Each row below holds a small network's activations on one input, seen along a few directions.
Each table varies a few parts of the input and shows all the possible inputs, shuffled.
A made-up example of a description, with smaller parts first: values(2) and (point or line(11) or (line(6) and ring(8))).
Shared parts are said once, and a part with two or three values counts as separate values.
In the rows, 128 means zero.

Other details of the inputs vary at random and push rows far along three fixed directions, the same in every table; ignore that.

Rows:
row 1: [ 77  86  70  63 138 151  88  87  47 178 128 115 175  33]
row 2: [164  76 101 127 196 106  73 157 119 145 237  84 189  92]
row 3: [ 68 132 107  89 110 155 129 134  77 157  52  97 149  93]
row 4: [117 121  78 115 115 168 111 173 118 178 105  74 110 115]
row 5: [187 147 119 169 164  93 149 179 190 109 178  91 115 162]
row 6: [114 139 139 164  79 149 179  94 135 107 106 138 110 126]
row 7: [191 119 137  71 174  25  78  42  59 128 222 181 189  78]
row 8: [ 96 138 131 130 104 176 172 139 158 107  87 135  88 152]
row 9: [142 141 120 153 111 157 158 169 158 137 103  91  80 147]
row 10: [ 83 159 195 167  74 134 175  92 142 120  52 178 101 151]
row 11: [162 135 131 122 147 128 107 117 168 123 173 125 141 138]
row 12: [ 74 140 127 133 111 161 128 113 142 157  78 140 103 118]
row 13: [165 115 115 139 163  86  65 136 168 123 213  96 134 134]
row 14: [ 73 106  83  79 113 154 111  84  32 182 117 113 149  50]
row 15: [136  86  97  87 195 109  14 162 110 175 223  77 178  88]
row 16: [ 70 105  91 120 119 237 104 209 134 164 104  55 101 143]
row 17: [156 153 127 165 117 157 117 146 198 109 156  88 105 177]
row 18: [ 78 149 127 144 104 158 131 118 126 166  90 125  87 130]
row 19: [190 156 134 181 161 127 131 143 189 112 185 112 114 191]
row 20: [ 74  69  67  79 145 190  59 173  89 172 124  48 146 113]
row 21: [ 69 103  92 113 127 206 103 188 131 144 103  53 116 149]
row 22: [106 123  78 105 127 150 104 154 107 144  95  73 118 101]
row 23: [108 140 173  89  83 110 171  78  42 132  47 204 136  69]
row 24: [109 121 109 133 110 177 142 156 138 136 120 100  81 155]
row 25: [161 126 123 146 159 110  87 153 178 142 208  86 113 148]
row 26: [128 161 136 180 129 147 146 130 158 137 114 131  91 168]
row 27: [198 116 140 163 144  80 146 144 178  99 206 144 113 179]
row 28: [186 123 197 120 119  25 171  64  92  83 116 213 161 104]
row 29: [147  60  71  84 193 117  33 183  98 166 224  83 183 103]
row 30: [130  93  96 118 182 154  81 204 142 134 189  66 139 142]
row 31: [128 151 138 162  76 174 188 160 192 127  57 127  83 157]
row 32: [100 174 119 169  85 212 147 134 163 126  70 103  86 178]
row 33: [102 162 186 136  91 124 204 106 115  88  89 200 118 146]
row 34: [ 80 132 134  88 137 119  95  74  25 167  90 187 167  64]
row 35: [ 62 132  68 125 112 202 118 174 137 137 102  59  99 149]
row 36: [ 95 165 197 169  86 136 174 108 141 124  73 192  98 139]
row 37: [106 154 122 178 127 190 142 153 192 139  88 112  92 168]
row 38: [106 117  93 136  94 173 123 155 144 131 114 101  98 153]
row 39: [ 86 111  94  83 119 136 110 102  67 123 109 131 125  98]
row 40: [199 115 166  96 180  10 123  96  75  97 182 193 186  75]
row 41: [187 147 125 173 152  80 151 159 193  85 163 104 121 161]
row 42: [157 143 143 144 158 134 108 137 135 128 161 133 154 147]
row 43: [205 145 149 169 174  94 133 116 196  91 190 155 143 173]
row 44: [198 122 112 175 138 100 125 179 199 108 167  92 115 164]
row 45: [ 90 155 170 154  98 141 157  90 113 128  53 172 123 143]
row 46: [106 172 156 169  87 134 168  76 125 110  61 184  96 144]
row 47: [159 141 161 114 127  69 176  85 119  93 103 192 133 100]
row 48: [190 106 131 161 148 101 118 186 188 121 163  87 144 162]
row 49: [194 125 139 106 167  27 133  95  90 105 173 168 150  90]
row 50: [ 65 156 154 105  68 165 149  79 119 146  56 169 101 106]
row 51: [171 121 197 142 100  55 178  80 128  71 138 220 145 154]
row 52: [119  98  87  54 132  84  83  77  18 152 105 141 163  37]
row 53: [ 95 127 117  88 131 149  86  91  61 158 100 128 175 106]
row 54: [101 109 100  64 155  97 114  86  69 128 142 162 166  82]
row 55: [ 70 140 130  88  88 148 164  85  57 128  70 168  99 107]
row 56: [131 150 212 146  88  88 163  75 143  98 111 191 124 146]
row 57: [ 80 136 113 122 101 225  93 165 149 161  96  52 123 153]
row 58: [160  76 101  69 168  59  83  91  83 131 194 171 181  85]
row 59: [165  91  94 139 162 115  92 161 159 105 198  89 121 154]
row 60: [ 85 133 173 138  65 149 192  70  92 117  64 167 136 108]
row 61: [171 139 165 175 132 112 168 173 196  87 123 105 114 174]
row 62: [114 159 162 130  97 178 136 130 136 134 108 132 123 141]
row 63: [173 136 131 163 162  92 154 155 183  88 203 122 112 183]
row 64: [197 140 134 160 170  73 158 156 204  89 172 125 136 151]
row 65: [ 97  74  60  64 160 159  67 141  88 164 146  91 145  88]
row 66: [137 103 110  69 141  89 113  90  68 144 111 156 158  59]
row 67: [178 160 171 179 141 101 183 175 191  90 143 132 124 166]
row 68: [109 153 159 157  97  99 146  76 130 115  96 180 102 128]
row 69: [ 50 116  81 118 123 221 110 198 140 153  95  38 119 158]
row 70: [186 136 190 136 111  52 173 101 112 102 126 214 150 112]
Description of these inputs: values(5) and (point or ring(5) or (values(2) and line(4))).
Changing only the values(5) part turns row 69 into row 35. The same change can be made to row 57. Which row results? -> row 17
Changing only the values(5) part turns row 50 into row 56. The same change can be made to row 65. Which row results? -> row 20
Change only the ring(5) part in row 34. List by row number the other rows that result. -> row 15, row 36, row 42, row 62
Change only the line(4) part in row 33. List by row number the other rows that result. -> row 16, row 29, row 30
Change only the ring(5) part in row 18. List by row number the other rows that result. -> row 7, row 19, row 25, row 26
Change only the values(2) part in row 3. List by row number the other rows that result. -> row 69
Change only the values(5) part in row 48. List by row number the other rows that result. -> row 4, row 31, row 44, row 70

Rows:
row 71: [132 106  72 119 156 145 110 171 140 123 157  65 137 131]
row 72: [180 160 154 168 114  93 161  72 160 100 152 179 106 144]
row 73: [111 138 130 163 142 164 117 164 179 137 108  93 115 162]
row 74: [126 133 127  81 149  92 116 105  68 138 118 157 157  84]
row 75: [ 74 136 125 157  91 204 131 166 173 134  85  98  84 180]
row 76: [168 104 151 123 144  76  97  98 132 105 191 151 154 129]
row 77: [125 122 110  74 155 103 103 107  64 148 127 143 176  69]
row 78: [169 142 137 148 148  83 153 142 151  97 134 127 126 141]
row 79: [152 125  83 148 168 112  77 143 160 144 190  96 109 144]
row 80: [175 121 102 132 160  89  79 109 143 137 204 113 125 118]
row 81: [132 146 144 140  94 169 175 144 157 109 107 129 100 168]
row 82: [147 103 108 111 188  97  68 134 129 119 203 106 166 137]
row 83: [ 99 138 136 100 136 121 117 109  67 148 105 146 153  94]
row 84: [159 102 120 120 178  91 117 140 138 107 186 137 139 134]
row 85: [118 134 128 110 127 139  99 112 103 152 110 117 158 117]
row 86: [ 46 144 147 117  78 179 158  87  97 127  39 166 105 130]
row 87: [154 176 142 174 128 113 160 106 175  98 141 149  86 170]
row 88: [ 98 163 164 126 106 130 145  92 107 124  70 165 131 127]
row 89: [187 157 201 168 123  77 178 102 146  92 144 184 140 155]
row 90: [125 117  90 137 153 164  91 212 168 161 136  62 111 146]
row 91: [180 111 155 143 127  46 170 102 149  77 168 175 127 133]
row 92: [123 120 138 104 122 126 128 100  81 128 140 148 152 118]
row 93: [168 138 169 171  83 109 198 129 182  71 121 151  85 168]
row 94: [ 73 135  96 122 110 179 143 155 114 153  45  92 101 113]
row 95: [180  83  79 126 170 111  92 168 153 120 204  72 149 129]
row 96: [175 147 120 140 145  94 119  89 137 121 177 139 127 138]
row 97: [121 103  81  87 130 138 110 131  86 137 130  93 144 107]
row 98: [113 124 114 145 120 148 163 152 152 106 103 111  94 152]
row 99: [143 125 120 160 122 127 147 172 182 128 120  91 105 141]
row 100: [ 93 129 159  92  76 116 176  70  79 121  79 205 117  95]
row 101: [115 127 143 107 114 129 123  97  73 154 105 155 158  83]
row 102: [ 76 109  81 103 105 165 121 153 100 145  86  96 104 118]
row 103: [ 93 123 143 121 106 133 137 114  94 129 111 162 119 127]
row 104: [128 177 118 180 115 171 157 132 191 118 121 109  81 172]
row 105: [127 135 157 166 118 137 147 153 168 136 124 124 114 143]
row 106: [161 124 154 153 157  79 117 141 140 123 166 148 140 137]
row 107: [159 124 107 123 160  93 123 139 123 119 145 109 156 109]
row 108: [198 144 169 141 141  75 157 118 147 100 155 163 144 142]
row 109: [120 143 151 107 131  97 122  72  85 126 108 172 172  96]
row 110: [148 136 130 160 162 139 119 172 164 130 161  93 145 147]
row 111: [ 49 122  81 105 117 229 105 167 101 168  97  65 128 121]
row 112: [ 92 137 120 102  98 135 164 106  85 110  75 145 113 116]
row 113: [176 141 156 153 108  93 176 115 146  99 112 156 126 127]
row 114: [145 134 126 143 145 143 143 174 174 103 155 107 107 172]
row 115: [107  90 123  85 139  97  98  94  66 147 160 154 162  81]
row 116: [158 144 172 139 103 107 161 122 144 115 112 162 114 127]
row 117: [124 129  99 105 162  88  96  68  83 142 151 157 134  92]
row 118: [ 79 132 136  96  65 179 155 114  94 139  64 146  98 111]
row 119: [160 115 148 146 156  81 100 125 163 129 171 132 152 130]
row 120: [129 131 137 147 144 139 134 154 148 110 158 117 122 162]
row 121: [ 86 155 147 129  64 135 185 108  98 126  21 168  92 115]
row 122: [160 132 107 152 135 142 135 179 168 128 129  67 121 153]
row 123: [141 134 148 175 107 170 144 149 201 105 137 112 109 185]
row 124: [187 101 104 138 163  92  94 174 162 128 181  74 137 123]
row 125: [146 157 192 172  88 125 161 114 176 107  99 157 107 159]
row 126: [103  88  48  66 177 163  57 166  88 166 169  61 167  92]
row 127: [ 94 118 102 104 125 175  77 131 103 177 101  91 154  98]
row 128: [137 116 112 152 162 131  73 178 173 147 157  81 134 154]
row 129: [141  98 149  90 134  75 106  78  64 124 171 175 164  86]
row 130: [120 125 150 114 116 121 115 112  90 150 117 142 142  94]
row 131: [ 85 131 110 140  96 201 145 186 162 137  90  96  76 166]
row 132: [106 106 107  71 114 144 116 102  65 147 116 145 149  82]
row 133: [169 127 175 153 119  99 163 103 141  92 165 178 138 145]
row 134: [105 113 100 108 131 174  86 138 120 148 137  84 145 139]
row 135: [125 119 143  90 123  83 131  91  81 145 113 177 149  74]
row 136: [125 110 123  85 156  90  92  74  75 119 162 159 185  96]
row 137: [148 108 101 102 154 131  90 150 114 159 149 101 157  95]
row 138: [ 90 127 147 125 118 140 153 107 100 121 104 163 121 128]
row 139: [ 96 160 164 130  93 143 188 110 116 124  43 178 100 124]
row 140: [ 98 143 142 157 127 167 144 159 147 141  92 115 108 146]
row 141: [ 56 126  52 109 114 206  78 139 119 199 103  61  93 102]
row 142: [110 123 136 161 110 167 131 154 193 124 132 102 102 172]
Changing only one part turns row 87 into row 141. The same change can be made to row 74. Which row results? -> row 135
Changing only one part turns row 110 into row 105. The same change can be made to row 109. Which row results? -> row 119
What is each input in this table made of? -> ring(8) and (point or (values(2) and line(4)))
A walk changes only the line(4) part. It starts at row 128 and steps to row 106. List the rest of the walk in order. -> row 90, row 121
Change only the ring(8) part in row 75. List by row number the other rows that result. -> row 76, row 82, row 86, row 123, row 134, row 136, row 142
Change only the values(2) part in row 85. List by row number the other rows that result. -> row 134
List by row number the other rows that have the ring(8) part in common with row 137. -> row 72, row 95, row 101, row 113, row 123, row 127, row 132, row 133
Change only the ring(8) part in row 93. List by row number the other rows that result. -> row 71, row 91, row 95, row 97, row 98, row 102, row 112
